Each row below holds a small network's activations on one input, seen along a few directions.
In each table, some parts of the input vary, and every possible input appears once, in random order.
Descriptions start from the smaller parts, as in this example, which fits no table here: one of 2 separate values, together with either a single point or one of 9 places around a ring or (one of 4 places along a line, together with one of 5 places around a ring).
Shared parts are said once, and a part with two or three values counts as separate values.

Other details of the inputs shift rows strongly along two fixed directions, in all tables alike. That doesn't count.
To show where, the next rows are all for the same input, with only those details redrawn:
[63, -16, 12, -3, -13, -45, 3, 90, 56, 34, 25, 16, 63]
[58, -33, 90, 20, -8, 29, 28, -9, -50, -25, -7, -23, 22]
[-40, 29, -58, 3, 10, 7, -37, 11, 57, 0, -1, 19, -18]
[-65, 34, -56, 12, 18, 39, -41, -32, 31, -23, -15, 9, -48]
[-23, 21, -42, 4, 7, 3, -29, 18, 51, 2, 2, 16, -7]
[65, -37, 97, 20, -7, 30, 30, -10, -58, -27, -6, -24, 23]
[57, -27, 67, 14, -7, 9, 19, 16, -21, -9, 2, -13, 31]
[-46, 28, -38, 10, 15, 32, -33, -22, 25, -19, -10, 8, -34]

A family of inputs:
row 1: [-11, 2, -70, 12, 12, -42, -19, 25, 57, -5, 23, 3, -4]
row 2: [18, -35, 35, 8, -17, -18, 14, -27, -29, -37, 32, -22, 16]
row 3: [-33, 18, -26, -25, 25, 5, -23, -39, -35, -9, 35, 6, -24]
row 4: [70, -9, 15, -13, -5, -45, 4, 95, 45, 48, 29, 23, 61]
row 5: [-9, 27, -50, -6, 36, -17, -22, 9, -2, 32, 32, 4, -13]
row 6: [-53, 25, -7, -10, 17, 58, -30, -65, -25, -39, -12, 6, -53]
row 7: [24, -19, 90, -8, -12, 35, 14, -34, -64, -24, 12, -12, 16]
row 8: [47, 6, -47, -25, 27, -66, -10, 79, 36, 53, 50, 26, 34]
row 9: [-65, 21, -55, 1, 1, 22, 8, -40, 3, 7, -70, 2, -54]
row 10: [35, -22, 69, 20, 0, 37, 15, -22, -43, -30, -11, -20, 4]
row 11: [55, -25, 65, -17, 21, 8, 22, -31, -93, -23, 27, -15, 4]
row 12: [-33, 26, -2, 9, 37, 48, -17, -55, -51, -6, -2, -14, -44]
row 13: [-91, 21, -38, -9, -13, 40, 11, -78, -20, -8, -66, -1, -63]
row 14: [22, -15, -5, -13, -30, -65, -5, 62, 63, 10, 48, 15, 62]
row 15: [31, -30, 61, 31, -2, 22, 20, -30, -44, -44, -5, -31, 0]
row 16: [19, -21, 37, 9, -17, 4, 54, -3, -40, 13, -58, -16, -2]
row 17: [-77, 23, -56, -11, -9, 22, 7, -44, 2, -1, -65, 7, -59]
row 18: [-45, 34, -56, 12, 6, 7, -36, 8, 56, 16, 5, 8, -15]
row 19: [-52, 27, -19, -17, 32, 50, -32, -68, -42, -33, -3, 4, -57]
row 20: [-22, 24, -37, -38, 9, -24, -30, 23, 28, 27, 41, 28, 13]
row 21: [-3, 10, -51, -9, -25, -54, 21, 64, 61, 72, -35, 18, 21]
row 22: [42, -29, 53, 10, -27, -9, 63, 15, -44, 33, -48, -20, 17]
row 23: [21, -3, -3, -22, -31, -50, -15, 73, 69, 30, 43, 27, 66]
row 24: [55, -44, 68, 40, -4, -5, 38, -24, -60, -27, 17, -49, 13]
row 25: [37, -27, 55, 34, -11, 0, 21, -4, -22, -15, 10, -33, 21]
row 26: [51, -29, 71, -3, -20, 4, 17, 11, -20, -21, 10, -6, 37]
row 27: [15, -25, 48, -4, -26, 12, 54, -28, -52, 1, -61, -13, -3]
row 28: [42, 7, -29, -25, 19, -51, -12, 86, 44, 54, 36, 28, 41]
row 29: [-18, 31, -43, 0, 10, -9, -31, 35, 50, 38, 17, 19, 1]
row 30: [-68, 21, -45, 5, 4, 22, -35, -52, 23, -50, -2, 2, -44]
row 31: [13, -11, -55, -9, -5, -70, -14, 51, 67, 1, 43, 13, 29]
row 32: [-86, 23, -47, -9, -15, 25, 11, -54, -7, 1, -60, 5, -55]
Q: What do these inputs look like to the network?
A: one of 4 places along a line, together with either one of 2 separate values or one of 6 places along a line
Q: Changing only the place on the line of 4 turns row 19 into row 28. The same change can be made to row 6. Which row results?
A: row 4
Q: Change only the place on the line of 6 in row 23. List by row number the other rows that result.
A: row 2, row 3, row 7, row 14, row 20

A family of inputs:
row 33: [8, 13, 17, -7, 6, -24, -26, 40, 17, 32, 48, 4, 33]
row 34: [-68, 40, -68, -18, 28, 16, -47, -9, 40, -50, 1, 22, -45]
row 35: [-30, 36, -33, -6, -2, -32, -32, 65, 72, 26, 41, 10, 25]
row 36: [48, -53, 35, -17, -19, -34, 30, -14, -20, -29, 14, -5, 39]
row 37: [-55, 16, -85, 28, 13, -9, -21, -20, 39, -11, -8, -12, -51]
row 38: [23, 13, 10, -20, 7, -31, -16, 24, 8, 42, 61, 5, 48]
row 39: [67, -25, 50, 32, 12, -12, 23, 45, -31, -3, 12, -25, 23]
row 40: [-9, 12, 42, -11, 28, 41, 14, -46, -76, -1, -43, -10, -35]
row 41: [11, -16, 38, 9, 6, 58, -11, -55, -3, -65, -27, -3, -1]
row 42: [-22, 14, 38, 0, 16, 43, 20, -33, -63, -14, -57, -20, -35]
row 43: [-8, 12, -33, 34, 11, -17, -4, 20, 26, -9, 0, -8, -24]
row 44: [-28, 5, -15, -11, -16, -16, 24, -3, 1, 14, -48, -8, -13]
row 45: [63, -26, 60, -12, -7, 7, 32, 35, -41, 24, 25, 12, 20]
row 46: [3, -31, 5, 38, 6, 12, 25, -70, -58, -29, -13, -38, -20]
row 47: [-37, -7, 46, 26, -23, 24, 5, -63, -42, -36, -1, -42, -16]
row 48: [53, -49, 25, -8, -46, -33, 50, 26, -15, 32, 16, 10, 48]
row 49: [-5, -30, 37, -1, -9, 16, 10, -55, -43, -71, -17, -22, -25]
row 50: [16, -1, -2, -10, -15, 0, 11, 64, 18, 24, 16, 21, 8]
row 51: [14, 5, -50, 35, 11, -3, -31, 31, 80, 20, -6, 8, 16]
row 52: [-48, 30, -54, -26, 36, 13, -53, -21, 17, -35, 12, 28, -41]
row 53: [-7, -1, 60, 32, -11, 62, -13, -58, -8, -29, -10, -24, 9]
row 54: [-57, 39, -84, -27, 19, 31, -37, -28, 3, 24, 16, 36, -47]
row 55: [34, 3, -20, 11, 33, -24, -9, 42, 15, 25, 31, 1, 7]
row 56: [55, -2, -17, 1, 32, -32, -1, 27, -6, 35, 39, -1, 24]
row 57: [-2, 10, 17, 10, -26, -36, -8, 49, 35, 11, 29, -5, 33]
row 58: [12, 14, -63, -52, 22, -46, -38, 38, 46, 14, 44, 40, 26]
row 59: [-86, 21, -84, -3, -21, 16, -19, -26, 36, -2, -16, 19, -65]
row 60: [-8, 5, 45, 3, -6, 22, 39, -27, -48, -13, -56, -21, -27]
row 61: [5, 17, -12, -36, 26, -11, 1, 0, -24, 48, -17, 12, 5]
row 62: [-35, 0, -10, 7, -20, -15, -5, -40, 4, 1, 21, -14, 12]
row 63: [13, -5, -2, -3, -32, -12, 18, 57, 26, 18, 8, 20, 4]
row 64: [48, -26, 46, -10, -13, -34, 16, 44, 7, -34, 13, 6, 29]
row 65: [67, -21, 58, 5, -22, -3, 23, 40, 12, 38, -49, 1, 60]
row 66: [-36, 4, -42, -18, -7, -19, 22, -25, 2, 24, -42, 1, -4]
row 67: [3, -17, 44, 24, -16, 83, 6, -54, -26, -21, -35, 2, -22]
Q: Changing only one part turns row 37 into row 47. The same change can be made to row 55. Which row results?
A: row 33
Q: What do these inputs look like to the network?
A: one of 5 separate values, together with either a single point or one of 6 places along a line
Q: List by row number the other rows that have the choice among 5 separate values in common with row 59.
A: row 45, row 48, row 50, row 54, row 63, row 67
Q: List by row number the other rows that have the choice among 5 separate values in common with row 64.
A: row 34, row 36, row 41, row 49, row 52, row 58

A family of inputs:
row 68: [-39, 32, -23, -4, 15, 26, -6, -17, -14, 22, -25, 3, -34]
row 69: [-30, 22, -41, 9, -16, -14, -6, 38, 64, 30, -26, 12, 0]
row 70: [43, -35, 81, 15, -14, 0, 57, -21, -77, -3, -24, -39, 13]
row 71: [-61, 13, -28, 18, 11, 47, -31, -77, -8, -48, 2, -9, -47]
row 72: [-47, 3, -18, -2, -18, 17, 8, -33, -1, -18, -36, 2, -31]
row 73: [-35, 5, -36, 14, 0, 15, 4, -22, 7, -11, -36, -1, -36]
row 74: [35, -6, 6, 14, 2, -12, -14, 43, 43, -6, 19, 3, 26]
row 75: [-66, 31, -70, -17, 16, -11, -44, -21, 37, -22, 20, 14, -28]
row 76: [-13, -7, -19, 4, -22, -8, 14, 0, 19, 14, -22, 3, 2]
row 77: [77, -24, 95, 3, 10, 7, 18, 19, -63, 5, 35, -18, 42]
row 78: [11, 3, -22, -11, -10, -37, 15, 48, 19, 49, 3, 11, 15]
row 79: [25, 1, -8, -6, 6, -33, -11, 43, 17, 23, 51, 8, 24]
row 80: [-1, -1, -18, -12, -10, -11, 13, 4, 1, 30, -10, 9, 1]
row 81: [63, -14, 46, -12, 7, -13, -1, 36, -12, 22, 39, 6, 51]
row 82: [26, -31, 66, 32, 11, 47, 14, -60, -72, -63, 2, -35, -19]
row 83: [-49, 13, -15, 1, -17, 25, -3, -21, 21, -14, -48, 6, -27]
row 84: [-4, 28, -50, -14, 36, -8, -43, 34, 39, 17, 32, 25, -1]
row 85: [-17, 2, 8, 4, 17, 37, -15, -63, -45, -30, 18, -9, -29]
row 86: [46, -38, 91, 22, -31, 29, 48, -20, -47, -9, -44, -26, 23]
row 87: [-68, 20, -30, -14, 4, 39, -3, -65, -32, -19, -35, 4, -63]
row 88: [27, -2, -30, -4, 15, -50, -15, 45, 41, 9, 38, 7, 27]
row 89: [-66, 36, -14, -12, 33, 65, -43, -76, -38, -45, 1, 5, -60]
row 90: [50, -23, 44, -19, -6, -21, 9, 23, -23, -5, 42, 5, 34]
row 91: [-23, 17, -34, -7, -9, -11, -37, 31, 71, -9, 17, 22, 10]
row 92: [90, -41, 81, 7, 8, -5, 27, 13, -60, -13, 35, -17, 33]
row 93: [-17, 13, -64, -6, 6, -38, -1, 26, 42, 25, -18, 10, -6]
row 94: [-13, -6, 27, 26, 4, 33, -3, -45, -35, -42, 13, -25, -21]
row 95: [10, -8, -12, 5, -25, -36, 22, 48, 33, 34, -7, 3, 23]
row 96: [16, 6, -3, -35, -8, -25, 10, 51, 17, 43, -7, 25, 27]
row 97: [17, -2, -26, -10, 1, -50, -16, 34, 43, 17, 41, 8, 38]
row 98: [24, -13, 17, 1, 3, 6, 27, -7, -39, 6, -20, -7, -11]
row 99: [47, -42, 78, 7, -18, 1, 56, -31, -72, -4, -28, -33, 21]
row 100: [25, -6, -6, 8, -15, -21, 13, 54, 48, 24, -27, 9, 23]
row 101: [-44, -2, 23, 13, 3, 58, -11, -87, -50, -75, -4, -18, -47]
row 102: [-12, 27, -50, -15, 19, -6, -11, 30, 27, 38, -18, 23, -11]
row 103: [56, -15, 40, -18, -11, -17, 30, 39, -15, 48, -8, 7, 45]
row 104: [-37, 21, -11, 24, 6, 30, -31, -21, 22, -26, 5, -7, -24]
row 105: [-33, 14, -14, 16, 2, 32, -33, -32, 25, -28, 1, -1, -17]
row 106: [20, -1, -8, 0, 5, -46, -8, 38, 25, 14, 42, -3, 31]
row 107: [-32, 13, -54, -25, -11, -41, 0, 22, 42, 22, -15, 16, 1]
Q: Changing only one part turns row 78 into row 95. The same change can be made to row 85. Which row results?
A: row 71
Q: Changing only one part turns row 86 into row 80. The same change can be made to row 74. Which row results?
A: row 92
Q: What do these inputs look like to the network?
A: one of 2 separate values, together with one of 4 places along a line, together with one of 5 places along a line
Q: Change only the choice among 2 separate values in row 103. List by row number the other rows that result.
A: row 81
Q: Change only the place on the line of 5 in row 90. List by row number the other rows that result.
A: row 75, row 89, row 91, row 101
Q: Change only the choice among 2 separate values in row 95. List by row number the other rows that result.
A: row 94
